Each row below holds a small network's activations on one record, seen along a few directions.
Here are examples, each followed by its value of one field, G.
The largest differences between rows may come from other fields.
(in the rows, 500 means zero)
Strong random noise was added to every row along 6 fixed directions; ignore it. To show where, here is one row again and again, with new noise each time:
[401 484 611 691 650 423 462 351 446 398 658 381 459 339 411 602 407 464
 307 548 295 441 511 363]
[424 637 434 645 506 499 645 276 476 498 497 606 505 502 545 418 170 478
 452 504 490 515 554 303]
[386 259 478 240 551 598 465 729 400 489 576 483 365 422 235 391 610 490
 291 592 510 313 648 585]
[413 332 592 412 636 599 496 536 403 438 521 474 412 417 321 411 469 561
 232 586 359 442 439 447]
[220 591 203 637 553 239 710 368 401 610 363 540 434 383 553 436 373 375
 241 484 628 573 450 406]
[337 493 434 530 570 467 571 456 475 495 526 468 401 337 400 508 327 387
 393 536 553 409 549 456]
[266 407 354 440 586 431 594 625 397 578 434 495 383 352 348 460 538 351
 250 588 555 472 435 550]
[464 689 510 728 460 561 592 444 485 547 624 639 571 535 465 563 321 266
 593 637 364 522 552 391]

[555 615 367 523 315 556 569 818 486 760 427 753 585 715 510 498 802 219
 675 689 511 678 432 699]  g1
[402 472 482 514 573 559 575 546 411 530 434 579 500 520 484 378 503 542
 330 535 476 550 362 438]  g2
[455 427 454 331 524 550 580 584 541 524 384 483 432 427 455 405 464 472
 526 518 663 478 477 623]  g10
[338 318 396 284 621 415 546 557 495 551 364 338 283 280 440 509 478 440
 336 429 756 387 433 607]  g7
[434 378 505 424 540 398 433 463 490 390 611 333 400 340 450 540 511 626
 407 398 626 325 696 505]  g6
[441 729 383 849 521 345 621 341 493 611 380 540 596 511 635 598 455 301
 482 519 459 706 233 417]  g9
[456 420 396 385 574 309 452 512 495 486 467 390 433 442 500 469 628 625
 364 387 596 462 555 512]  g11
[563 592 653 685 592 371 355 341 617 397 658 346 510 451 596 652 456 499
 602 411 405 477 578 439]  g8
[441 469 517 506 572 455 514 363 551 435 397 408 481 369 543 493 359 587
 409 419 545 476 411 462]  g4
[515 503 471 515 491 391 468 399 416 434 583 545 542 589 551 433 587 676
 308 414 401 483 682 402]  g2
[491 535 570 620 573 580 598 392 556 559 353 526 522 420 560 534 224 486
 528 536 480 633 185 445]  g1
[453 355 584 392 576 568 490 539 456 502 512 442 442 443 428 492 579 526
 303 470 446 451 455 483]  g2
[590 385 507 356 472 495 399 507 462 468 610 486 485 652 494 418 662 652
 444 460 503 361 780 495]  g7
[332 420 312 447 553 241 563 590 413 655 447 402 433 400 485 525 766 383
 275 466 605 532 476 612]  g10
[528 581 363 482 389 528 606 368 506 544 405 672 550 658 616 322 367 581
 502 431 606 575 594 467]  g4
[465 574 549 528 484 617 595 585 536 538 431 570 493 454 483 531 394 375
 608 577 579 546 370 524]  g6
[439 467 360 503 534 351 506 518 476 514 474 446 503 458 519 473 656 522
 395 471 548 553 496 491]  g11
[558 464 462 278 390 567 499 583 577 464 532 556 457 552 456 396 434 564
 688 405 712 300 806 553]  g6
[573 615 613 678 497 526 481 315 524 433 504 514 599 562 581 527 292 529
 606 432 372 522 556 385]  g4
[514 372 653 495 610 535 417 397 590 342 619 331 417 325 419 581 374 610
 526 451 473 376 536 467]  g3
[584 439 555 384 545 766 588 668 484 561 318 647 510 580 446 381 485 510
 476 626 428 647 154 590]  g9
[526 380 667 376 618 580 427 491 582 390 480 377 377 355 397 557 363 602
 555 452 528 412 389 551]  g3
[653 530 577 487 433 701 511 616 471 550 508 657 618 672 512 442 545 531
 557 610 356 572 430 495]  g9
[600 425 494 279 482 696 575 484 506 468 331 647 475 633 547 289 333 735
 519 495 564 555 382 462]  g5
[614 393 717 509 521 575 371 473 383 401 604 569 601 669 443 407 634 734
 322 542 153 579 511 374]  g3
[474 477 456 419 459 546 471 691 471 537 584 528 490 473 365 500 646 398
 486 596 487 488 613 557]  g11
[578 425 616 433 508 669 428 652 583 440 598 491 456 462 403 569 502 425
 687 599 485 405 540 560]  g5
[581 476 620 458 502 505 371 447 538 360 624 384 473 451 486 583 462 555
 571 496 506 338 655 494]  g7
[337 453 285 354 500 371 528 609 530 588 429 394 364 349 481 533 529 354
 502 420 769 436 505 656]  g8
[556 587 585 608 511 624 573 401 538 492 502 578 512 529 525 541 290 453
 605 553 376 574 338 381]  g5
[296 524 375 521 571 381 670 629 404 653 281 510 461 379 449 489 630 291
 295 623 485 689 111 610]  g10
[479 557 457 445 455 671 647 488 474 550 311 660 514 610 548 315 318 524
 463 539 450 667 312 431]  g8
[385 489 344 553 489 151 419 483 506 519 555 314 406 321 567 627 677 482
 411 420 665 401 660 585]  g1

Which value of G does each new row have?
[396 428 489 359 509 567 443 778 572 637 535 410 405 364 352 657 613 166
 635 564 639 407 457 725]  g8
[510 471 462 358 450 595 551 528 551 467 506 546 461 478 460 464 381 546
 629 463 659 395 612 551]  g6
[650 466 587 492 518 598 470 380 458 408 412 556 524 685 574 395 464 721
 467 478 399 629 371 390]  g5
[507 419 426 521 573 294 475 315 424 403 417 451 485 563 637 392 563 770
 233 381 477 600 468 374]  g5
[526 317 586 383 565 578 475 471 538 450 430 367 412 403 483 472 339 679
 481 430 556 410 486 515]  g1
[531 429 475 246 440 604 509 650 606 501 429 540 411 503 419 414 416 515
 712 455 726 364 611 618]  g3
[347 476 374 490 545 363 525 478 453 515 463 393 418 334 465 512 475 467
 337 459 602 507 526 478]  g11
[532 562 592 525 472 646 480 562 553 495 638 505 502 482 387 591 428 396
 594 594 396 472 592 487]  g11
[432 399 526 466 626 452 475 411 501 488 435 352 435 415 466 512 549 595
 287 463 486 527 392 461]  g11
[510 436 476 354 534 451 506 479 509 484 468 400 433 417 491 455 470 564
 499 414 635 439 511 549]  g10
[536 641 542 580 442 530 470 583 555 540 569 511 569 498 497 653 555 327
 687 608 467 539 469 552]  g11
